Here are a small network's activations along a few directions, averaged over the inputs that share one value of a field.
Related values have similar rows: they may be neighbours, one step apart, or belong to one group.

Other fields vary at random and push rows far along two fixed directions, the same in every table; ignore that.
To show where, the next rows are all for the same value of a field, averaged over different records:
[  3  -1   0   1  -5   4 -14  -7  -3   8 -10   9  -1   3   1]
[ -7   0   3  -4  -8  -1 -13   2 -13  16  -9  10  -4  -4  -2]
[-23 -19 -12   1  16  18  13  -2  68  47 -28  10 -14  31 -25]
[-14  10   7 -22 -27 -18 -22  16 -68  15   3  14  -2 -32   4]
[ 12 -13  -9  17  17  20   2 -17  62  12 -24   8  -7  34 -12]
[ 25  10   9   7 -14  -1 -29  -8 -36 -20   3   8   7 -11  14]
[ 13  16  11  -8 -25 -13 -33   3 -71 -12   8  11   5 -30  16]
[ 25  -1  -3  19   4  19 -14 -15  25  -6 -11   6   1  19   0]

Boz, 9 values:
d9: [  4  -4   3   4  -3   7 -11  -3   9  10 -12   8  -1   8  -2]
d7: [ -5  -8   8  -2   8 -11  -8  16 -10  21   5   5 -19 -17   6]
d2: [107   6  13  49  -1  23 -27 -42  17 -84  20 -17   3  31  35]
d1: [-18  13   3  -6   6 -12  12  -1 -14 -27   8 -19  32  -7 -11]
d5: [-23   3 -10  -7   3  11  25   7   6  13  -3   6   6   3  -2]
d4: [-16  -6  -6 -11  13  -7  23  18   4   2   5   0 -13 -16  10]
d6: [-35  -2  -2 -21 -14  -7  30  18 -22  12  23  -2 -16 -10   5]
d8: [-25  -5 -10  -6   8 -14  42   0  30   0  15 -33   8  11 -22]
d3: [-23   2  -5 -11  22 -20  25  16  17  -6   8 -26  14 -13 -16]
The values of Boz form 3 separate groups.
Question: List the group mates of d7, in the order listed.
Answer: d9, d2
Question: List the group mates of d4, in the order listed.
Answer: d5, d6

Kefi, 9 values:
e6: [-97  -3   0 -63 -42 -23   7  49 -69 106  -8  24 -25 -35 -23]
e8: [ 75  23   6  36  15   8 -20 -36   1 -95  12 -23  41   8  19]
e7: [ 25  -4 -11  30  20  22  27 -30  73 -38   6 -21  12  45  -9]
e5: [-25 -15 -14   0  25  10  19   4  60  29 -25   6  -4  18 -19]
e3: [ 41  13  16   8  -9  -7 -25   1 -57 -43  24  -1   1 -30  38]
e2: [ -7  -5   6 -11 -11  -6 -20  10 -21  26  -5  14 -21  -9   1]
e9: [ -2 -25 -19  19  41  13  41 -11 114  13  -8 -22  -8  44 -23]
e4: [-45 -11  -8 -21  -4   2  34  17  10  41  -5  11 -15   4 -10]
e1: [  35   27   23    2  -35  -18  -62   -3 -111  -38   10   13   20  -46
   26]
The values of Kefi form 3 separate groups.
Question: List the group mates of e8, in the order listed.
Answer: e7, e9
Question: List the group mates of e4, in the order listed.
Answer: e5, e3

Sivu, 13 values:
c10: [-39   3  -7 -20  -2  -6  10   9   0  26  -6  -4  10   3 -21]
c9: [ 57  15   7  32  -3   7 -15 -37  -7 -86  18 -16  26  13  16]
c2: [  4  12  13  -8 -26  -5 -22   0 -60  -3  -1  21  -3 -21  12]
c8: [-12  -9 -13  14  23   6  29 -10  75  11 -10 -18   0  23 -17]
c7: [ -2 -17 -14  13  37  20  16 -17  89  23 -39   6   3  49 -32]
c3: [  6  -1   7   1   1  -3   6  10 -19  -2  16  -7  -6 -11  15]
c1: [ -4  -5   1  -9 -19  -3   2   8 -28  17   5   9 -17 -11  14]
c13: [-68  13   2 -46 -30 -27  -5  40 -82  45  -2  10  12 -52 -13]
c12: [ 51   3   2  25  11   6  -7 -17   8 -49  22 -17   8   0  25]
c5: [  5   4   2  -2  -9  -1 -25  -3 -11  10  -7   1  -2  -1  -4]
c4: [ 42   6   8  15   1   3 -21  -3 -17 -48  14   6  -5 -13  30]
c11: [  8  -9   3  11  -1   6 -11  -3   4  13  -3  11 -12   8   4]
c6: [-47 -15 -13 -26  19  -3  43  24  48  41  -7  -4 -14  12 -28]
The values of Sivu form a ring.
Question: Going along Sivu from c7 by way of its neighbour c5, in what order are c10, c9, c13, c12 met?
Answer: c12, c9, c10, c13
Question: Which values are neighbours of c11? Give them in the order they are listed.
Answer: c2, c1
